Each row below holds a small network's activations on one input, seen along a few directions.
In each table, some parts of the input vary, and every possible input appears once, in random order.
Descriptions start from the smaller parts, as in this example, which fits no table here: one of 4 places along a line, together with either a single point or one of 9 places around a ring or (one of 3 separate values, together with one of 5 places around a ring).
Shared parts are said once, and a part with two or three values counts as separate values.
(in the rows, 128 means zero)

Other details of the inputs shift rows strongly along three fixed directions, in all tables alike. That doesn't count.
These rows show it; all are for the same input, with only those details redrawn:
[106 120 114 123 105 101 159 115 104 139 100  85 188]
[132 115 118 129 107  94 175 136 132 145  68  83 185]
[ 45 163 161 117 191 104 105 165 137 184 221 117 143]
[ 58 163 170 121 205 102 102 184 160 192 218 125 125]
[198  80 135 145 142 134  86 174 171 157 102 161   8]
[126 116 119 127 110  98 165 133 127 145  83  88 176]
[ 56 162 166 121 200 105 102 178 152 190 218 124 128]
[177  81 123 138 123 136  88 142 135 143 111 149  36]

Rows:
R1: [130 119 118 162 105  87 184 143 151 109  61  88 174]
R2: [170 102 133 176 121 160 105 134 154 104 112 168  30]
R3: [196 105 121 114 135 136  74 140 138 123 131 185  45]
R4: [123 117  87  84  81 160  85  49  44 100 169 160 121]
R5: [201  88 131 156 147 138 100 159 162 122  93 143  24]
R6: [132 127 107  96  84 171  93  72  88 111 154 183  97]
R7: [221 100 153 132 135 178 112 165 200 150  79 179  19]
R8: [121 119  99 130  93 151  89  61  49  54 155 147 118]
R9: [146 116 129 128 123 106 176 137 136 139  64  85 182]
R10: [127 152 128 102 103 145 178 112 129 129  95 124 198]
R11: [ 79 175 180 103 216 138 107 180 174 188 222 134 131]
R12: [130 157 110 141  93 109 177 116 137  87  96 133 193]
R13: [131 145 110 119 121 112 158 113 106  94 104  97 196]
R14: [133 134 128 146 120 110 166 123 132  90  86  95 184]
R15: [ 95 126  83 118  74 140  76  31  21  47 184 156 130]
R16: [ 30 175 169 143 198 110 108 151 133 138 230 119 150]
R17: [144 151 124 149 110 124 181 130 150  90  84 125 182]
R18: [ 93  97  96 116  85 147  75  55  31 113 169 127 103]
R19: [148 114 125 124 112 109 186 154 166 165  63  95 161]
R20: [ 56 195 146 107 197  97  99 153 135 138 239 138 163]
R21: [125 130 135 126 102 126 187 144 166 164  73 111 161]
R22: [218  96 135 149 156 147  84 165 173 114 102 155  13]
R23: [160 135 122 102 120 126 181 136 145 135  76 109 193]
R24: [ 45 180 172 163 194 115 119 186 185 163 222 145 113]
R25: [216  89 142 134 152 152  84 160 164 133 101 161  26]
R26: [ 80 129  98 141  73 180  85  21  23  54 185 143 123]
R27: [111 114  92  95  88 163  71  39  13  80 175 142 131]
R28: [129 132 139 123 106 140 186 127 149 152  74 110 169]
R29: [146 120 135 120 128 123 179 145 155 157  78  96 166]
R30: [129 123 110 144 109  90 177 136 136 124  69  76 178]
What is each input in this table made of? -> one of 5 places along a line, together with one of 6 places along a line
Changing only the place on the line of 5 turns R24 into R2. The same change can be made to R30. Which row results? -> R5
Start at R6 and move only the place on the line of 5, one step at a time. The first step leads to R10. Which rows follow, in order? -> R7, R28, R21
Start at R4 and move only the place on the line of 5, one step at a time. The first step leads to R23. Which rows follow, in order? -> R11, R29, R19

Rows:
R31: [174  92 118 124 107 155  91 121 126 137 113 157  42]
R32: [142 101 119 116 109 172  97  97  95 133 138 149  76]
R33: [109 159 164 131 164 130 128 167 180 152 157 154 119]
R34: [112 118 104 100  96 126 126  87  78 122 127 112 161]
R35: [107 136 119 107 118 116 144 114 116 145 123 105 172]
R36: [ 63 158 129 130 137 129 107 104  94 112 200 131 139]
R37: [168  99 111 141 108 117 149 127 132 122  63  96 129]
R38: [131 155 128 120 128 107 170 141 158 129  98 114 186]
R39: [180  98 133 142 148 119 119 168 165 136  93 123  79]
R40: [148  87  79 117  60 130 130  68  61  97  87 111 145]
R41: [118 130 161 149 162 117 141 173 175 162 124 112 120]
R42: [ 85 144 147 134 164 122 115 147 132 154 175 109 126]
R43: [168 116 122 150  94 121 175 136 160 113  55 128 144]
R44: [ 80 150 124 137 122 120 145 110 107 110 148 117 172]
R45: [198  98 117 123  97 135 173 137 155 139  34 111 129]
R46: [139 125 113 117 102 166 110  85  93 101 140 148 108]
R47: [150 115 125 141 134 138  85 116 106  93 142 148  83]
R48: [ 77 145 146 141 146 140  93 119 118 120 198 153  98]
R49: [110 124 146 144 159 137 101 149 136 150 162 130  85]
R50: [ 77 160 127 103 140 132  99 104  94 116 201 142 150]
R51: [173 112 119 135 129 136  97 140 142 108 130 166  66]
R52: [121 134 125 100 128 119 159 124 121 142 113  97 191]
R53: [104 123  99 116  92 117 144  87  82 124 121  98 178]
R54: [164 133 121 144 111 108 183 153 170 121  63 117 161]
R55: [111 133 115 102 122 165  80  77  69  96 191 156 111]
R56: [200 107 128 122 129 154  98 132 137 110 108 171  65]
R57: [111 145 144 130 155 106 150 172 169 170 135 115 145]
R58: [143  96  96 124  87 112 142  97  91 106  83  99 148]
R59: [111 133 151 126 175 106 100 165 144 157 168 131 105]
R60: [112 151 145 106 162 118 153 155 158 169 136 107 169]
R61: [137 120 131 109 133 122 112 133 122 146 128 134 121]
R62: [151 105 128 125 119 148 107 133 134 147 118 151  71]
R63: [136 101  99 150  61 148 140  60  73  68  83 114 143]
R64: [104 146 152 100 170 128 111 144 127 163 176 129 142]
R65: [114 125 130 113 104 139 161 105 113 142 103 105 174]
R66: [120 147 146 149 162 130 116 154 154 124 157 134 105]
R67: [113 141 134 136 157 131  87 134 133 119 184 154  80]
R68: [165 117 128 150 127 141 120 150 159 122 115 164  74]
R69: [116 121 154 143 155 125 112 161 161 159 147 138  80]
R70: [ 95 144 137 116 150  99 134 146 125 155 153 112 173]
R71: [196  80 129 144 136 133  89 148 138 127  96 142  42]
R72: [147  98 101 135  79 131 151 105 105 124  76 115 138]
R73: [120 134 108 123  83 136 157  89  99 102  99 122 177]
R74: [111 126 148 136 145 128 119 154 153 163 150 140 102]
R75: [132 115 135 143 137 120 135 154 151 149 113 124 104]
R76: [146 129 126 156 117 119 174 138 148 106  71 105 163]
R77: [ 83 158 136 114 116 142 157  97 107 119 145 118 197]
R78: [ 72 156 126 122 135 108 121 103  84 104 175 118 183]
R79: [ 81 150 127 118 142 132  78 103  80 112 215 155 127]
R80: [110 118 108 124 107 114 134 101  96 123 121 100 150]
R81: [118 138 126 119 119 161 121 100 105 113 149 146 129]
R82: [119 158 146 135 169  90 156 178 178 131 130 116 164]
R83: [192 124 139 128 141 119 129 168 177 128  86 155 100]
R84: [ 95 147 155 120 145 115 155 155 161 172 130 115 163]
R85: [112 156 125 120 114 118 164 122 133 123 114 115 186]
R86: [127 111 104 133 109 153  73  75  63  73 165 144  88]
R87: [116 139 140 136 144  92 174 168 169 158 100  91 168]
R88: [189 108 118 124 121 167  93 115 131 108 121 170  53]
R89: [146 137 128 147 138 113 153 145 155 111  96 109 148]
R90: [134 154 142 137 163 108 141 174 183 142 137 138 132]
Changing only one part turns R65 into R32. The same change can be made to R41. Which row results? -> R49
Changing only one part turns R80 into R69. The same change can be made to R38. Which row results? -> R33
What is each input in this table made of? -> one of 2 separate values, together with one of 5 places along a line, together with one of 6 places along a line
Which other rows does R50 become when the place on the line of 5 takes its other values? List them by row number. -> R51, R55, R82, R86
Which other rows does R36 become when the place on the line of 5 takes its other values? List them by row number. -> R46, R54, R66, R85

Rows:
R91: [ 79 178 125  89 123 105 157 108 114 119 148 102 236]
R92: [ 59 162 130 138 124 137 106  78  83  91 197 124 141]
R93: [201  81 103 146 105 112 171 143 139 124  35  78 152]
R94: [144 109 107 158 102 163 116  91  86  71 133 141  92]
R95: [156 120 137 164 153 130  97 165 187 118 140 180  38]
R96: [187 131 173 124 188 127  96 195 194 151 129 186  75]
R97: [157 158 160 112 194 131 127 195 199 147 136 144 112]
R98: [ 72 163 175 117 175 125 123 175 188 198 184 133 125]
R99: [167 103 112 130 104  81 174 148 153 131  31  76 160]
R100: [176 111 162 135 150 150 118 176 204 176 107 152  34]
R101: [ 30 178 124 130 106 105 157  84  89  92 168  90 233]
R102: [157 109 115 127  83 113 200 138 166 150  34 105 164]
R103: [ 68 147 175 124 204  96  86 171 127 174 208 126 132]
R104: [192  86 107 140 106 108 164 137 143 122  23  76 146]
R105: [104 178 162 105 210 139 110 175 156 154 219 148 134]
R106: [ 83 146 136 118 128 137 189 125 125 160 129  85 214]
R107: [212 122 113 112 100 119 176 126 159 106  26 116 154]
R108: [143 111 147 128 149 168 109 143 156 161 131 150  52]
R109: [ 85 182 151  96 192 111 110 164 162 154 214 158 141]
R110: [135 117  79 105  86 167  65  56  39  89 180 180  91]
R111: [167 128 123 164 114 117 193 141 168  92  32 100 158]
R112: [ 49 159 117 114 101 120 175 106  92 160 151  98 228]
R113: [157  79 101 126  94 142  71  79  72 105 126 121  55]
R114: [165 102 119 142 146 112  92 171 143 155 132 145  57]
R115: [ 61 141 110 111 127  73 163 117  93 138 139  73 217]
R116: [117  84 120 118  65 179  77  54  35 115 138 158  85]
R117: [133 107  88 157  81 155  89  73  69  74 149 169  78]
R118: [129  93 113 153  77 163  71  51  43  58 142 170  79]
Changing only one part turns R95 into R102. The same change can be made to R94. Which row results? -> R106
What is each input in this table made of? -> one of 4 separate values, together with either a single point or one of 6 places along a line
Which other rows does R111 become when the choice among 4 separate values takes its other values? List them by row number. -> R97, R104, R108
Which other rows agree with R109 in the choice among 4 separate values? List them by row number. -> R91, R96, R97, R105, R107, R110
Which other rows does R101 become when the choice among 4 separate values takes its other values? List them by row number. -> R91, R98, R99
